A small network was trained on invented records. Each row is its activation on one of them, seen along a few directions.
After each row come some of the record's fields: Veduv, Fot, Tuto, Fuba, Vigid.
A field that a record lacks is written missing.
Other fields move the rows too, some of them a lot.
In the rows, zero is written as 500.
Strong random noise was added to every row along 2 fixed directions; ignore it. To show where, here is one row again and again, with new noise each time:
[379 640 421 501 319 562 301 533 450 460 539 644 454 373 442]
[378 488 552 563 388 603 370 549 466 595 605 684 371 427 343]
[380 569 482 529 351 580 333 541 457 522 569 661 416 400 396]
[329 627 470 540 329 605 319 534 465 531 568 707 411 323 411]

[229 623 656 514 427 673 405 511 389 706 637 809 233 376 260]  Veduv: s2 / Fot: missing / Tuto: y2 / Fuba: c1 / Vigid: missing
[475 565 503 434 534 474 458 428 437 454 477 591 483 432 523]  Veduv: s2 / Fot: j1 / Tuto: y2 / Fuba: missing / Vigid: e2
[505 693 426 312 576 452 500 623 316 422 563 516 564 526 401]  Veduv: s2 / Fot: j1 / Tuto: y2 / Fuba: c2 / Vigid: e1
[649 356 459 532 382 340 397 439 512 264 462 317 454 683 470]  Veduv: missing / Fot: missing / Tuto: y1 / Fuba: missing / Vigid: missing
[511 537 438 349 505 544 527 569 478 580 415 531 535 450 584]  Veduv: s2 / Fot: j1 / Tuto: y2 / Fuba: c3 / Vigid: e2
[461 567 555 516 426 507 477 339 395 453 483 599 362 440 361]  Veduv: s2 / Fot: j2 / Tuto: y1 / Fuba: missing / Vigid: e1
[614 198 621 653 661 601 722 430 682 670 474 434 533 591 536]  Veduv: s1 / Fot: missing / Tuto: y2 / Fuba: missing / Vigid: missing
[233 726 419 611 351 583 319 376 473 506 507 666 443 199 523]  Veduv: s1 / Fot: missing / Tuto: y1 / Fuba: missing / Vigid: missing
[538 695 376 170 624 439 486 569 460 352 292 549 726 478 575]  Veduv: s2 / Fot: j1 / Tuto: y2 / Fuba: c2 / Vigid: e2
[534 489 493 526 356 392 420 477 495 420 673 380 473 539 535]  Veduv: s2 / Fot: j1 / Tuto: y2 / Fuba: missing / Vigid: e1
[461 429 422 517 574 501 657 714 474 578 679 434 521 603 697]  Veduv: s2 / Fot: j1 / Tuto: y2 / Fuba: missing / Vigid: e2
[269 746 524 567 432 553 395 412 473 528 420 774 400 147 508]  Veduv: s2 / Fot: j1 / Tuto: y1 / Fuba: missing / Vigid: e2
[388 703 588 316 652 493 464 616 339 526 469 761 499 462 371]  Veduv: s2 / Fot: j1 / Tuto: y2 / Fuba: c2 / Vigid: e2
[488 342 559 603 626 583 581 435 537 555 515 506 505 480 457]  Veduv: s1 / Fot: missing / Tuto: y1 / Fuba: missing / Vigid: missing
[391 551 549 434 522 561 442 543 371 526 613 548 354 596 376]  Veduv: s2 / Fot: missing / Tuto: y2 / Fuba: c1 / Vigid: missing
[482 392 677 496 553 573 526 411 593 664 329 667 541 388 344]  Veduv: missing / Fot: missing / Tuto: y1 / Fuba: c2 / Vigid: missing
[465 333 803 546 618 534 465 393 573 622 407 669 419 470 160]  Veduv: missing / Fot: missing / Tuto: y1 / Fuba: c2 / Vigid: missing
[483 553 525 499 488 500 540 578 477 466 534 445 469 544 375]  Veduv: s2 / Fot: j2 / Tuto: y1 / Fuba: c2 / Vigid: e1
[594 617 410 414 559 459 569 609 483 438 419 455 669 650 436]  Veduv: s2 / Fot: j2 / Tuto: y1 / Fuba: c2 / Vigid: e1
[627 645 354 193 526 314 463 557 316 262 413 453 659 762 387]  Veduv: s2 / Fot: j2 / Tuto: y2 / Fuba: c2 / Vigid: e1
[615 226 641 666 621 509 652 437 753 519 388 309 629 600 560]  Veduv: missing / Fot: missing / Tuto: y1 / Fuba: missing / Vigid: missing
[355 564 609 581 426 496 530 551 464 605 678 597 422 508 381]  Veduv: s2 / Fot: j1 / Tuto: y1 / Fuba: c2 / Vigid: e1
[632 350 467 425 685 472 629 482 647 415 375 468 646 601 530]  Veduv: missing / Fot: missing / Tuto: y2 / Fuba: missing / Vigid: missing
[395 868 389 374 443 537 359 445 632 369 285 667 681 198 544]  Veduv: missing / Fot: missing / Tuto: y2 / Fuba: c2 / Vigid: missing
[355 554 496 480 390 570 505 599 474 588 536 684 451 308 527]  Veduv: s2 / Fot: j1 / Tuto: y1 / Fuba: c3 / Vigid: e2
[407 363 461 599 454 468 610 598 415 683 806 349 437 675 487]  Veduv: s2 / Fot: j2 / Tuto: y1 / Fuba: missing / Vigid: e1
[556 733 359 320 616 582 592 644 498 461 226 569 740 289 584]  Veduv: s2 / Fot: j1 / Tuto: y1 / Fuba: c2 / Vigid: e2
[517 538 484 445 662 570 854 687 454 537 570 424 615 544 591]  Veduv: s2 / Fot: j1 / Tuto: y1 / Fuba: missing / Vigid: e1
[346 837 320 508 265 458 251 434 447 324 523 597 508 389 549]  Veduv: missing / Fot: missing / Tuto: y2 / Fuba: c1 / Vigid: missing
[576 609 571 315 714 466 477 610 393 547 418 600 536 574 380]  Veduv: s2 / Fot: j1 / Tuto: y2 / Fuba: c2 / Vigid: e2
[278 405 683 750 374 580 422 374 579 658 609 703 254 290 363]  Veduv: missing / Fot: missing / Tuto: y1 / Fuba: missing / Vigid: missing
[565 464 698 468 559 457 553 537 471 629 579 575 439 596 311]  Veduv: s2 / Fot: j1 / Tuto: y2 / Fuba: c2 / Vigid: e1
[321 726 403 404 624 575 549 800 451 626 473 649 585 296 550]  Veduv: s2 / Fot: j1 / Tuto: y1 / Fuba: c2 / Vigid: e2
[414 567 429 552 335 519 350 341 629 407 473 476 491 339 607]  Veduv: missing / Fot: missing / Tuto: y2 / Fuba: missing / Vigid: missing
[449 456 528 633 400 541 386 363 714 467 501 391 450 352 594]  Veduv: missing / Fot: missing / Tuto: y2 / Fuba: missing / Vigid: missing
[582 526 461 339 498 437 356 540 400 302 434 516 535 722 359]  Veduv: missing / Fot: missing / Tuto: y1 / Fuba: c1 / Vigid: missing
[521 589 538 344 581 465 472 497 491 534 295 662 599 392 495]  Veduv: s2 / Fot: j1 / Tuto: y2 / Fuba: c2 / Vigid: e2
[624 497 288 408 319 365 368 462 388 298 474 231 608 667 585]  Veduv: s1 / Fot: missing / Tuto: y1 / Fuba: c3 / Vigid: missing
[381 683 484 577 503 458 566 501 510 579 576 542 547 398 580]  Veduv: s2 / Fot: j1 / Tuto: y2 / Fuba: missing / Vigid: e1
[393 690 360 530 360 466 235 323 539 324 421 483 557 322 614]  Veduv: missing / Fot: missing / Tuto: y2 / Fuba: missing / Vigid: missing
[436 551 362 600 561 531 571 637 513 580 467 539 545 415 638]  Veduv: s2 / Fot: j1 / Tuto: y1 / Fuba: missing / Vigid: e2
[342 911 201 372 452 519 422 620 329 402 592 680 647 218 754]  Veduv: s2 / Fot: j1 / Tuto: y2 / Fuba: missing / Vigid: e2
[510 754 413 316 360 331 303 511 295 232 523 495 588 553 363]  Veduv: s2 / Fot: j1 / Tuto: y1 / Fuba: c2 / Vigid: e1
[532 537 414 448 374 359 309 360 417 238 413 308 519 596 536]  Veduv: s1 / Fot: missing / Tuto: y1 / Fuba: missing / Vigid: missing
[521 236 586 553 522 431 605 562 438 649 771 346 342 795 379]  Veduv: s2 / Fot: j2 / Tuto: y2 / Fuba: missing / Vigid: e1

Here are new rows. What are their fields?
[414 601 665 440 482 469 335 413 502 513 458 686 415 502 239]  Veduv: missing / Fot: missing / Tuto: y2 / Fuba: c2 / Vigid: missing
[466 295 582 765 462 580 558 376 718 643 593 460 413 438 574]  Veduv: missing / Fot: missing / Tuto: y2 / Fuba: missing / Vigid: missing
[569 496 595 545 570 407 657 507 600 579 544 472 535 522 525]  Veduv: s2 / Fot: j1 / Tuto: y2 / Fuba: missing / Vigid: e1
[528 485 423 552 382 427 322 332 618 325 416 376 515 453 614]  Veduv: missing / Fot: missing / Tuto: y2 / Fuba: missing / Vigid: missing
[431 506 568 445 649 556 593 627 512 770 409 681 443 363 405]  Veduv: s2 / Fot: j1 / Tuto: y2 / Fuba: c2 / Vigid: e2
[754 472 494 250 616 405 629 584 324 350 461 379 704 796 384]  Veduv: s2 / Fot: j1 / Tuto: y1 / Fuba: c2 / Vigid: e1
[551 568 485 535 497 444 382 286 718 334 307 411 624 333 559]  Veduv: missing / Fot: missing / Tuto: y2 / Fuba: missing / Vigid: missing
[578 574 532 337 488 372 333 456 561 296 323 532 559 535 373]  Veduv: missing / Fot: missing / Tuto: y2 / Fuba: c2 / Vigid: missing
[532 244 599 566 568 420 483 522 423 597 646 365 393 581 449]  Veduv: s2 / Fot: j1 / Tuto: y1 / Fuba: missing / Vigid: e2
[363 668 428 493 437 579 383 608 361 631 600 684 394 473 359]  Veduv: s2 / Fot: missing / Tuto: y2 / Fuba: c1 / Vigid: missing
[376 545 472 587 584 612 595 523 566 631 517 662 342 186 577]  Veduv: s2 / Fot: j1 / Tuto: y2 / Fuba: missing / Vigid: e2
[422 554 473 492 630 497 631 613 345 600 523 699 445 475 478]  Veduv: s2 / Fot: j1 / Tuto: y1 / Fuba: missing / Vigid: e2
[536 546 597 298 560 426 381 398 500 343 233 568 629 581 337]  Veduv: missing / Fot: missing / Tuto: y1 / Fuba: c2 / Vigid: missing
[603 269 653 514 717 501 567 436 746 489 388 361 567 557 444]  Veduv: missing / Fot: missing / Tuto: y2 / Fuba: missing / Vigid: missing
[600 525 568 277 659 490 476 449 579 376 268 557 695 597 416]  Veduv: missing / Fot: missing / Tuto: y2 / Fuba: c2 / Vigid: missing
[351 531 656 540 472 682 514 583 420 682 581 761 479 291 483]  Veduv: s2 / Fot: j1 / Tuto: y1 / Fuba: c3 / Vigid: e2
[554 198 737 726 572 573 506 390 621 592 477 502 472 571 374]  Veduv: missing / Fot: missing / Tuto: y1 / Fuba: missing / Vigid: missing
[542 379 537 591 569 456 560 594 486 621 592 376 463 562 610]  Veduv: s2 / Fot: j1 / Tuto: y2 / Fuba: missing / Vigid: e2
[346 667 495 493 442 553 541 422 497 538 663 642 509 329 503]  Veduv: s2 / Fot: j1 / Tuto: y2 / Fuba: missing / Vigid: e1
[570 470 188 372 618 426 645 826 322 478 608 317 584 689 691]  Veduv: s2 / Fot: j1 / Tuto: y1 / Fuba: missing / Vigid: e2
[402 276 742 596 512 636 571 566 510 767 620 663 308 389 444]  Veduv: s2 / Fot: j1 / Tuto: y1 / Fuba: c3 / Vigid: e2
[524 715 451 271 652 567 518 605 510 464 293 547 686 375 546]  Veduv: s2 / Fot: j1 / Tuto: y2 / Fuba: c2 / Vigid: e2
